Each row below holds a small network's activations on one input, seen along a few directions.
Each table varies a few parts of the input and shows all the possible inputs, shuffled.
Descriptions start from the smaller parts, as in this example, which fits no table here: one of 2 separate values, together with either a single point or one of 11 places around a ring or (one of 5 places around a ring, together with one of 6 places along a line).
Shared parts are said once, and a part with two or three values counts as separate values.
In the rows, 128 means zero.

Rows:
R1: [160 126 148 134  51 106 130 110 129  64  94 156 173 161 162  97 124 105
 110]
R2: [136  92  89 128 168 138 114 142  94 161 169 114 143 138 121 133  67  68
 135]
R3: [189 112 125 115  61 112 121 119  94  95  87 164 154 159 147 108  93  53
  98]
R4: [139 135 164 145  69 108 136 102 160  69 109 148 188 159 163 115 140 144
 129]
R5: [118 133 163 143  67 123 120 101 169  57  92 162 162 150 166 125 126 141
 119]
R6: [119 145 161 154 115 138 151 120 177 100 140 136 204 142 161 138 140 169
 145]
R7: [144 162 153  97 104  97 124 129 117 133  72 131  40 131  98 110 198 178
 112]
R8: [118 158 166 115  83  46 151 127 131  96  76 121 106 138 102  97 227 231
 118]
R9: [172 116 124 119  70 127 105 111 118  91  75 169 123 150 149 128  76  60
 101]
R10: [101 148 157 155 127 152 139 114 198  93 129 147 181 131 165 155 131 169
 142]
R11: [123  91  91 127 160 151 102 136 105 145 149 135 115 135 124 145  54  68
 121]
R12: [118 101  93 135 189 146 125 147 115 170 195 109 158 112 133 140  84 106
 158]
R13: [157 159 154 103  98  84 138 140  97 139  88 117  64 142  99  97 215 173
 110]
R14: [ 97 118 112 145 173 174 132 141 162 145 169 134 157 108 153 159 101 139
 148]
R15: [123 147 125 103 155 138 126 133  97 175 117  96  33 103  72 123 179 139
 125]
R16: [109 136 126 152 161 159 146 144 165 147 180 125 195 117 156 157 126 156
 154]
R17: [ 94 134 127 153 160 173 137 139 177 130 159 141 170 115 159 161 116 152
 146]
R18: [111 119 110 147 176 160 142 146 149 163 187 117 183 109 150 151 110 141
 161]
R19: [ 98 163 160 113  91  62 133 118 151  88  60 134  84 128 101 110 219 234
 116]
R20: [139 146 131 105 150 121 139 144  80 184 130  81  58 113  75 112 193 136
 129]
R21: [104 128 108 117 196 130 136 143  73 205 182  54  65  73  58 109 161 125
 139]
R22: [147 129 154 130  55 112 112 103 152  57  84 166 145 150 162 115 108 112
 111]
R23: [ 86 125  96 118 206 146 124 129  92 198 175  67  41  59  53 122 151 128
 134]
R24: [156 104 101 116 126 138 105 122 106 131 108 150 109 148 131 141  45  47
 107]
R25: [102  97  84 141 201 160 118 137 137 161 183 119 134  99 135 155  74 108
 155]
R26: [167 105 102 116 116 129 120 132  84 134 120 138 142 160 133 124  71  45
 107]
Changing only one part turns R3 into R9. The same change can be made to R16. Which row results?
> R17
What do these inputs look like to the network?
> one of 2 separate values, together with either one of 4 places along a line or one of 9 places around a ring
Change only the choice among 2 separate values in R25. List by row number the other rows that result.
> R12
Change only the place on the line of 4 in R21. List by row number the other rows that result.
> R8, R13, R20

Rows:
R27: [113 110 106 139 165 159 120 127 146 133 158 137 142 121 149 149  78 108
 143]
R28: [113 143 128 117 155 143 120 129 123 154 118 113  61 103  94 138 158 138
 123]
R29: [129 143 148 111 100  99 120 122 130 107  81 133  75 133 108 111 174 166
 118]
R30: [175 143 142 108  82  96 125 125  85 130  94 122  84 144 112  96 167 115
 109]
R31: [108 129 107 131 184 167 120 140 132 171 148 119  97  95 119 156 112 117
 136]
R32: [169 119 131 131  98 140 123 124 126 113 131 153 175 160 155 130  84  69
 116]
R33: [134 110 128 143 109 123 121 118 138  95 134 145 176 149 154 133  81  97
 122]
R34: [122 121 135 143 111 140 122 111 163  89 122 155 161 139 158 142  87 117
 127]
R35: [127  98  98 139 160 144 121 136 120 140 168 125 159 135 145 142  73  88
 137]
R36: [107 119  99 128 184 149 121 138 125 165 154 115 102  96 110 144 105 120
 139]
R37: [ 84 131 130 162 170 167 148 142 177 138 201 115 201 101 167 145 140 177
 173]
R38: [127 121 114 114 148 110 129 131  91 155 136  95  78 113  86 113 146 121
 121]
R39: [121 105  90 128 177 135 125 144 100 171 166 101 118 110 108 137  96 102
 135]
R40: [128 133 145 111  99  80 121 121 116 112  93 124  88 134 104  99 164 158
 118]
R41: [134 128 115 111 142 125 128 132  80 165 127  96  77 116  85 111 148 107
 120]
R42: [115 101 100 136 163 143 118 129 129 138 166 131 153 125 140 139  70 102
 144]
R43: [143 119 129 136 103 139 122 122 127 103 124 146 177 156 153 127  83  82
 118]
R44: [138 124 148 123  73  87 125 110 141  76  81 160 144 145 142 111 129 142
 113]
R45: [107 109  92 124 182 133 121 139 109 169 165 106 114  98 103 135  96 117
 141]
R46: [160 128 121 105 138 130 133 132  73 172 130  99  70 117  89 113 153  95
 121]
R47: [ 96 144 163 167 121 144 152 119 199  96 159 128 223 123 174 143 149 188
 164]
R48: [112 132 124 111 157 125 122 127 118 149 123 110  63 102  86 125 154 143
 126]
R49: [148 124 143 127  70  87 129 116 131  74  86 154 150 153 147 112 127 124
 108]
R50: [111 164 181 148  91 104 165 117 194  84 104 139 197 143 160 132 199 231
 149]
R51: [137 105 101 133 154 162 123 139 111 148 157 129 158 141 142 137  75  73
 134]
R52: [138 133 149 123  73 108 127 110 157  69  71 166 133 144 149 125 136 149
 113]
R53: [160 136 142 119  59 103 128 118 117  81  75 158 151 158 149 106 132 108
 104]
R54: [185 137 144 117  55 101 126 119 114  91  84 160 146 159 151 109 132  96
 100]
R55: [148 143 139 112  86  96 124 126  92 121  87 120  91 144 110  96 166 127
 111]
R56: [101 175 179 132 121  95 158 135 161 119 118 112 133 136 120 121 230 248
 139]
R57: [159 103 104 127 149 162 124 143 109 159 162 133 154 146 145 143  75  60
 135]
R58: [151 110  98 118 167 152 130 149  84 190 159 104 111 117 107 137 101  75
 134]
R59: [125 112 132 141 111 123 120 111 146  95 132 151 173 142 150 130  79 111
 128]
R60: [130 155 149 116  98 119 118 122 135 113  77 136  72 133 114 126 177 162
 115]
R61: [140 146 150 127  70 128 125 111 163  76  67 168 128 145 155 139 141 147
 111]
R62: [ 87 162 151 131 168 124 158 145 141 160 168  96 117 101  98 126 209 218
 139]
R63: [113 125 118 109 152 109 124 128 101 155 135  99  75 106  82 114 146 135
 126]
R64: [113 120 112 143 162 176 117 129 155 142 150 141 135 120 157 160  85 107
 140]
R65: [123 131 138 146 109 161 119 112 173  98 115 158 152 138 165 155  93 117
 125]
R66: [ 80 142 121 149 192 157 153 157 151 171 199 101 155  81 125 141 164 190
 155]
R67: [139 132 139 116  95  80 125 125 106 110  95 119  91 140 107  98 162 142
 114]
R68: [130 111  93 123 172 152 127 145  90 180 155 103 117 114 105 132 100  88
 134]
What do these inputs look like to the network?
> one of 6 places around a ring, together with either a single point or one of 6 places along a line
Changing only the place on the ring of 6 turns R36 into R34. The same change can be made to R58. Which row results?
> R32
List by row number the other rows that have the place on the ring of 6 in common with R62.
> R28, R38, R41, R46, R48, R63
List by row number the other rows that have the place on the ring of 6 in common with R54.
> R44, R49, R50, R52, R53, R61

Rows:
R69: [ 95 110  91 152 203 196 130 147 159 168 190 129 173  98 157 174  69 114
 159]
R70: [112 149 135 100 133  83 127 129  99 150  98  97  27  94  63 101 206 184
 118]
R71: [161 161 186 132  19  89 146 105 159  46  58 167 180 166 167 105 181 164
 107]
R72: [ 73 159 157 145 174 132 157 140 164 152 171  90 145 108 111 137 200 228
 158]
R73: [ 84 135 124 154 194 162 148 151 172 161 198 113 172 101 148 158 141 188
 167]
R74: [141  89 127 158  75 131 107  98 181  37 112 196 238 181 211 150   7  68
 123]
R75: [ 90 156 150 115 140  99 136 126 125 141 117  90  54  92  75 106 221 210
 132]
R76: [174 170 187 101  16  79 119 101 137  58   8 170  71 174 130 102 200 162
  88]
R77: [145  94  78 125 177 174 108 141  75 182 176 109 113 125 116 138  50  21
 124]
R78: [164 100  87 104 160 131 114 143  52 188 149  98  79 129  90 115  92  46
 122]
R79: [126  92  80 139 190 195 114 133 118 171 187 124 143 104 136 160  35  39
 138]
R80: [152 125 158 147  41 105 133 108 169  38  97 185 233 174 199 116 103 128
 120]
R81: [147 124 103  91 142  89 123 144  54 174 105  95  35 117  62 103 159 113
 107]
What do these inputs look like to the network?
> either one of 4 places along a line or one of 9 places around a ring
A walk changes only the place on the line of 4. It starts at R76 and steps to R71. List the rest of the walk in order.
> R80, R74
